Each row below holds a small network's activations on one input, seen along a few directions.
In each table, some parts of the input vary, and every possible input appears once, in random order.
Descriptions start from the smaller parts, as in this example, which fits no table here: line(4) and (point or line(9) or (values(3) and ring(5))).
Shared parts are said once, and a part with two or three values counts as separate values.

Other details of the inputs vary at random and push rows far along two fixed directions, the same in every table; ignore that.

A family of inputs:
row 1: [  9 -34   0 -26  14  34 -25  34  45 -26 -16  28  16  13]
row 2: [ 19  13  -1  10 -23 -35  23 -11 -43  16   4 -42   4 -29]
row 3: [-17  15 -13  25  23  17  -8 -20   7 -21  39  19 -18  31]
row 4: [  7  31  10  10 -23 -42  15 -23 -40  55 -10 -33  14 -25]
row 5: [ -2 -41   1 -24   7  31  -7  32  51 -31 -24  28   1  10]
row 6: [ 19  12  -3  11 -24 -33  13 -13 -47  18   5 -40   2 -31]
row 7: [  6  21   1   2 -23 -27  16  -4 -57  22   1 -38   0 -34]
row 8: [-33  31   1  30  29   6  -2 -35  19   9  17  26 -11  44]
row 9: [ 46 -39  10 -36 -34 -14  -9  40 -11  14 -46 -28  33 -57]
row 10: [  1 -31  12 -29  12  21 -23  16  61   3 -27  44  17  16]
row 11: [-19  24 -14  18  26  14  -5 -12   6 -18  39  18 -12  39]
row 12: [  0 -39   1 -25   8  33 -16  29  49 -32 -24  28   0   6]
row 13: [-28  15 -12  21  20  18   0 -19   5 -23  31  20 -29  30]
row 14: [  9 -43  -2 -20  10  28 -12  30  54 -30 -17  25  11  13]
row 15: [  7  24  19  15 -22 -47  20 -28 -38  50 -15 -35   7 -23]
row 16: [-28  17 -11  21  22  16  10 -18   9 -24  30  18 -27  33]
row 17: [ -1 -30   1 -31   9  34 -20  39  43 -26 -22  32   7  12]
row 18: [-29  19 -11  19  24  21  -4 -14   1 -20  34  22 -26  29]
row 19: [ 46 -42  10 -34 -37 -18  -2  35  -3  10 -48 -33  30 -55]
row 20: [ 45 -37  11 -39 -33 -14  -9  41 -12  16 -46 -30  37 -54]
row 21: [-30  24 -10  15  25  20  -1 -12   0 -19  32  20 -21  34]
row 22: [  8  16   2   7 -27 -27  16 -10 -53  19   1 -37  -5 -37]
row 23: [-35  75  -2  56  17 -36  28 -78 -48  37  60 -10 -32  36]
Description of these inputs: ring(5) or (values(2) and line(9)).
Which of the alternatives is row 17?
Answer: values(2) and line(9)

A family of inputs:
row 24: [-28 -24  -3  -5   8  33  -2  24  42 -22 -29  30  -7  16]
row 25: [  2  -1 -22 -11   8  23   3  24 -39 -42  46  -2 -18  -3]
row 26: [ 18 -37  24 -49  -5   7 -23  33  19  -4 -29  23   7  -6]
row 27: [-54  52  -8  36  30  12   8 -57 -10 -20  38  14 -58  41]
row 28: [ 27 -48  19 -12  -3  11  -7  35  34 -10 -39   0  23   4]
row 29: [  9 -41  11 -41  -2  14  -5  45  19   6 -30  20  22  -2]
row 30: [ -9  28   3  15  15   2 -18   2  -5   3   3   2  14  17]
row 31: [-32   8  -3  14   5  12  23 -10   5  -1  -2   6  -8  -6]
row 32: [ 17   0  11  -6 -58 -46  30 -14 -59  45 -34 -54   4 -89]
row 33: [ 45  18   7 -26 -51 -64  22 -12 -53  40 -29 -67  17 -59]
row 34: [-38  51 -23  52  30   9 -22 -49 -12   2  60  25 -25  47]
row 35: [ 31  15   7   0 -39 -42  13   2 -62  61 -25 -60  48 -75]
row 36: [-48  44  -9  31  42  13  23 -40 -15   4  71  27 -22  47]
row 37: [ 15 -47  11 -45  -9  11 -19  31  20   6 -25  26   8  -9]
row 38: [ 17 -17  11 -32  11  22 -32  34  28   1 -47   3  37  -6]
row 39: [ -3 -18 -15 -15   8  16  -2  23  56 -18 -10  30  15  31]
row 40: [ 42   6  -4 -13 -64 -68  23  -6 -52  46 -22 -57  19 -61]
row 41: [-20  25 -36  57  37  22  10 -27 -31 -66  91  -9 -43  40]
row 42: [ 17  45 -37  17 -35 -42  36 -10 -86 -14  55 -71 -10 -37]
row 43: [-34  30 -13  64  39   2  18 -45  -6 -12  57   8 -26  61]
row 44: [ 12   6   8   1 -50 -46  42   8 -60  48 -41 -61  11 -79]
row 45: [-47  44 -12  34  42  10  21 -33 -15   6  69  27 -29  50]
row 46: [ -3 -31  13 -22 -17  21  -1  42  30 -11 -56   9   6 -10]
row 47: [  4 -14   3  21  10   0   3 -31  10  -1  20   3  -6   0]
row 48: [-16   1 -28   8  -4  27   9  19 -27 -57  22 -12 -32 -16]
row 49: [-23  11   7   9  -4   0  -1 -13  -2 -13  -8   7 -30   3]
row 50: [ 11 -37  16  -3  17  16 -25   5  46 -31 -12  25  -5  25]
row 51: [ 22 -25   1 -32 -17   5  -2  41  44  -7 -37   8  28   5]
row 52: [-60  58  -7  39  38  15  22 -43 -11 -19  33   7 -45  48]
row 53: [ -7 -20  12 -26  16  31  -9  33  30 -10  -7  37   4  34]
row 54: [-10  -1   3  -9   8   5   2 -18  -6  13  27  20  -9   0]
row 55: [ 47 -16  14   7 -50 -61  18 -12 -61  43 -24 -66  14 -63]
row 56: [ -1   8 -15   1  -3  -7   8 -25  19   2  22  12   0   2]
row 57: [ 19 -36  22 -58   3  15 -21  25  19  -1 -32  16   6  -7]
row 58: [  7 -18  -7 -19  -3  16 -18  13  56 -22  -7  34  -1  29]
row 59: [ 44  -1  27   6 -38 -62  29   3 -63  35 -33 -75  26 -52]
row 60: [ -6 -14  -7  -1  25  35 -28  24  46  -1  -9  33  24  12]
row 61: [  6 -29  14  -8  34  26  -9  10  46 -28 -19  11   7  31]
row 62: [ -2 -18 -15 -14  13  18   2  22  62 -13  -5  31  15  20]
row 63: [  3  61   0  38 -21 -40  11 -22 -77  46  15 -50  12 -17]
row 64: [ 24 -54  10 -10   5  11  -1  30  41  -3 -32   3  25 -12]
row 65: [-25 -15  10  -9  12  29  -5  26  41 -31 -33  27  -8  19]
row 66: [ 25 -38  -7 -34 -16   2 -10  23  51  -1 -25  19  17 -17]
row 67: [  2  18  -5  -1  -5 -17  -2 -14  11 -10  12   7  -9  18]
row 68: [ 12 -31  24 -45   2  10  -9  46  18  -3 -34  17  20   1]
row 69: [ -1  19  -2  15   0   6 -31 -10  -5   9  10  10   0  12]
row 70: [ 33 -49  21 -28   5  10 -20  11  35 -15 -40  -1   9  -6]
row 71: [-41  38 -12  30  35   7   7 -46 -14   5  74  33 -42  42]
row 72: [  5  43  10  12 -28 -47  22 -31 -85  45  30 -36 -19 -17]
row 73: [  3  50 -13  24 -25 -53  50 -37 -54  40  28 -48  13 -27]
row 74: [  8  28   4  44 -11 -47  45 -43 -63  37  26 -57   7 -28]
row 75: [  0 -20  -8  -5  17  32 -42  11  46  -2  -4  40  11   5]
row 76: [-58  40 -19  49  18   9   9 -51  -9 -14  45  24 -56  40]
row 77: [-36  64 -19  30  38  -1  21 -45   3 -16  52   7 -23  63]
row 78: [  0 -44   4 -24 -16  18  -9  24  37  -4 -44  19  -5 -32]
row 79: [ -5  12  -7  14   8   9 -22 -22   3  14  18  14   8  -6]
row 80: [ 20 -23   6 -36 -10  -2  -4  40  44 -14 -39   7  29   3]
row 81: [  9  -7   8  23   2  -4  -5 -19   2  -6  11  -1 -15  19]
row 82: [ 13 -30  22 -54  11  18  -7  38  19   0 -37  10  19   0]
row 83: [ 49   9 -18  -7 -50 -31  -2  31 -96   7  -1 -81  27 -88]
row 84: [-18 -24   5  -9  -3  32 -18  14  42 -25 -26  35 -22  14]
row 85: [  6 -14  -1  25  10  -4   1 -23   9   1  18   3 -12   3]
row 86: [ 23 -23  11 -36   3  19 -46  21  28   0 -42   9  23 -13]
row 87: [ 14 -29   0 -19  -2  18 -30  41  29   7 -39  12  39  -8]
row 88: [-35  61 -10  48  34   5 -26 -48 -13  -8  56  22 -27  50]
The inputs of row 42 and row 48 match in every part but one. If row 51 is changed in the same way as row 42 into row 48, which row does it become?
Answer: row 46
What is each input in this table made of?
Answer: values(5) and (point or (values(2) and line(6)))
Change only the values(2) part in row 63. List by row number the other rows that result.
Answer: row 69
Change only the values(5) part in row 27. List by row number the other rows that result.
Answer: row 33, row 57, row 70, row 86
Start at row 77 and move only the line(6) part, one step at a time. The first step leads to row 80. Which rows follow, in order?
Answer: row 51, row 39, row 62, row 73
Change only the line(6) part in row 31. List by row number the other rows that result.
Answer: row 24, row 44, row 46, row 52, row 65
Which other rows agree with row 37 in the values(5) part? List them by row number.
Answer: row 25, row 26, row 29, row 36, row 45, row 53, row 54, row 57, row 68, row 71, row 72, row 82

A family of inputs:
row 89: [-48  54   9  22   8 -12  32 -31 -47  -2  27  -3 -51  33]
row 90: [ -4 -47  18 -29 -17   6  15  27  58  23 -66  23  21 -22]
row 91: [ 19  -3  -4  -9 -60 -48  46   5 -27  23 -43 -55   6 -63]
row 92: [-16   1   5 -11  22  36 -49   6  33   5 -18  40  10  12]
row 93: [  5  -1   0  -6  35  28 -39  23  44 -14  10  38  27  58]
row 94: [ -1 -12  14  -5  23   0  -1 -18  51  22   3  35  16  30]
row 95: [-63  76   8  55  16 -21  21 -85 -58  31  45   2 -67  30]
row 96: [-19  -1  16  19  47  21 -33 -43  73   5   3  55  -6  63]
row 97: [-26  61 -16  69  42 -16  33 -68 -42 -15  88 -22 -34  53]
row 98: [  7   8   1  20 -38 -40  57  -2 -63  14 -22 -74  -3 -55]
row 99: [ 13 -22   0 -19  27  24 -36  20  52  18   7  49  40  30]
row 100: [ -7 -60 -10   0  -1  42  -6  27  65 -58 -26  28 -17  -3]
row 101: [ 33  29  13  16 -18 -46 -22 -29 -49  73  -4 -36  35 -26]
row 102: [ 16 -15   8 -44 -19   2 -14  38  -3  34 -33   3  41 -44]
row 103: [  9  -6   9 -38  -6  16 -23  51   5  -5 -37   3  29 -12]
row 104: [ 45 -58   4 -49 -13   2 -12  33  66 -15 -42  10  32 -10]
row 105: [-10  -2  -7  13 -19  -3  19 -12 -51 -29  27 -20 -52 -25]
row 106: [-70  84  -6  74  20 -21  49 -65 -29   4  44  -6 -48  56]
row 107: [ 37  -5  29 -17 -21 -42  11   6  -6  31 -40 -32  32 -16]
row 108: [-44  25 -10  25  25  19  31 -20 -39 -40  49  -2 -59  30]
row 109: [ 35 -54 -19 -10  17  43 -54  39  46 -47  16  29  21  12]
row 110: [ 61  -7  -3  -8 -25 -33   1  29 -66  22  -2 -68  46 -50]
row 111: [-13  -3  22  11 -19 -18   8 -21  16  40 -57  -5  -1 -22]
row 112: [ 51  27 -18  -1 -38 -55   7  -3 -64  38  21 -58  33 -40]
row 113: [-28 -23 -12 -29  13  42  -1  16  48 -53   5  49 -40  33]
row 114: [ 41  -7 -12 -10 -47 -20  -5  27 -73  -1  -3 -58  14 -84]
row 115: [-33 -14  14 -23  10  19  10   2  22   6  -6  43 -24  14]
row 116: [ 30 -14 -15 -47 -31   2 -13  47  -7  -7 -24 -16  28 -47]
row 117: [-19  -2 -22  -4  40  59 -22  32  15 -58  28  25  -4  27]
row 118: [ -2  -9 -14  34  29  17 -10 -30  28 -45  51  20 -24  37]
The inputs of row 117 and row 92 match in every part but one. If row 108 is changed in the same way as row 117 into row 92, which row does it become?
Answer: row 95
What is each input in this table made of?
Answer: ring(5) and line(6)
Change only the ring(5) part in row 102. List by row number the other rows that result.
Answer: row 90, row 94, row 99, row 115
Change only the line(6) part in row 100. List by row number the other rows that result.
Answer: row 90, row 91, row 98, row 106, row 111

A family of inputs:
row 119: [ 18   3   6   5 -10 -21   2  -7 -15  21  -6 -20  14 -17]
row 120: [  4 -33  -7 -15  17  36 -25  22  37 -31   5  30  -1  14]
row 121: [-15 -13   4 -11   9  20 -12  11  31  -8 -14  26  -2  10]
row 122: [  1   8   7  14 -11 -21  11 -18 -14  18  -9 -19  -5  -9]
row 123: [-17 -10  -8   4  15  24  -3  -3  15 -27  15  22 -24  17]
row 124: [  7  10   1   0  -3 -13   4  -9 -11  16   6  -9  10   1]
row 125: [ 21 -36  11 -33 -25   2   2  43   1  -5 -48 -14  17 -34]
row 126: [-30  38 -25  45  30  12   3 -37  -5 -28  72  16 -31  49]
row 127: [ 18   2   5   7 -12 -22  -1  -9 -15  21 -10 -21  13 -14]
row 128: [ 14 -36   1 -32   6  30 -29  37  33 -27 -17  20  12  -1]
row 129: [-37  47 -15  38  33  10  -5 -38  -7  -5  55  22 -22  46]
row 130: [  0   9   9  12 -10 -21  14 -16 -14  18  -6 -17  -3 -11]
row 131: [ -9  19   3   6  -2 -12  16 -14 -12  14   7  -4 -10   5]
row 132: [  5   2  11   0 -15 -23  15  -8 -14  19 -13 -16   4 -19]
row 133: [  9 -15  -9  -9   7  15  -8  21  18 -20  -2   2  11   1]
row 134: [-14  18   1   8  -1 -12  11 -13 -15  13   5  -3 -10   2]
row 135: [-10 -28   0 -22  15  38 -17  23  40 -37 -13  34 -10  15]
row 136: [  6   2  -4   0 -16 -14  20   5 -21  -1  -9 -27   0 -24]
row 137: [ 10 -27   3 -26   6  17 -23  28  35  -4 -22  24  18   5]
row 138: [  0   8   8   0 -17 -12   6  -4 -21  22 -16 -15   2 -24]
row 139: [  3  14   0   6  -4  -5  -6  -6 -17  16   2  -7   8  -8]
row 140: [  0 -16  -4 -10  15  29 -17  27  24 -27   1  18   7  18]
row 141: [  5   3   9  -6 -16 -21  17  -7 -15  21 -12 -18   4 -15]
row 142: [ 17   4   6   1 -10 -22   5  -6 -17  21  -4 -17  16 -16]
row 143: [-22  17 -15  26  10   5  14 -23  -3 -23  35   8 -29  22]
row 144: [ 17   9   4  -6 -12 -20   5   0 -20  23  -3 -16  13 -13]
What is each input in this table made of?
Answer: values(2) and (ring(5) or line(8))
The inputs of row 135 and row 128 match in every part but the values(2) part. If row 134 is changed in the same way as row 135 into row 128, which row does it become?
Answer: row 137
Start at row 138 and move only the line(8) part, one step at a time. The first step leads to row 121. Which rows follow, in order?
Answer: row 134, row 131, row 141, row 132, row 130, row 122
Change only the values(2) part in row 136. List by row number the other rows that result.
Answer: row 133
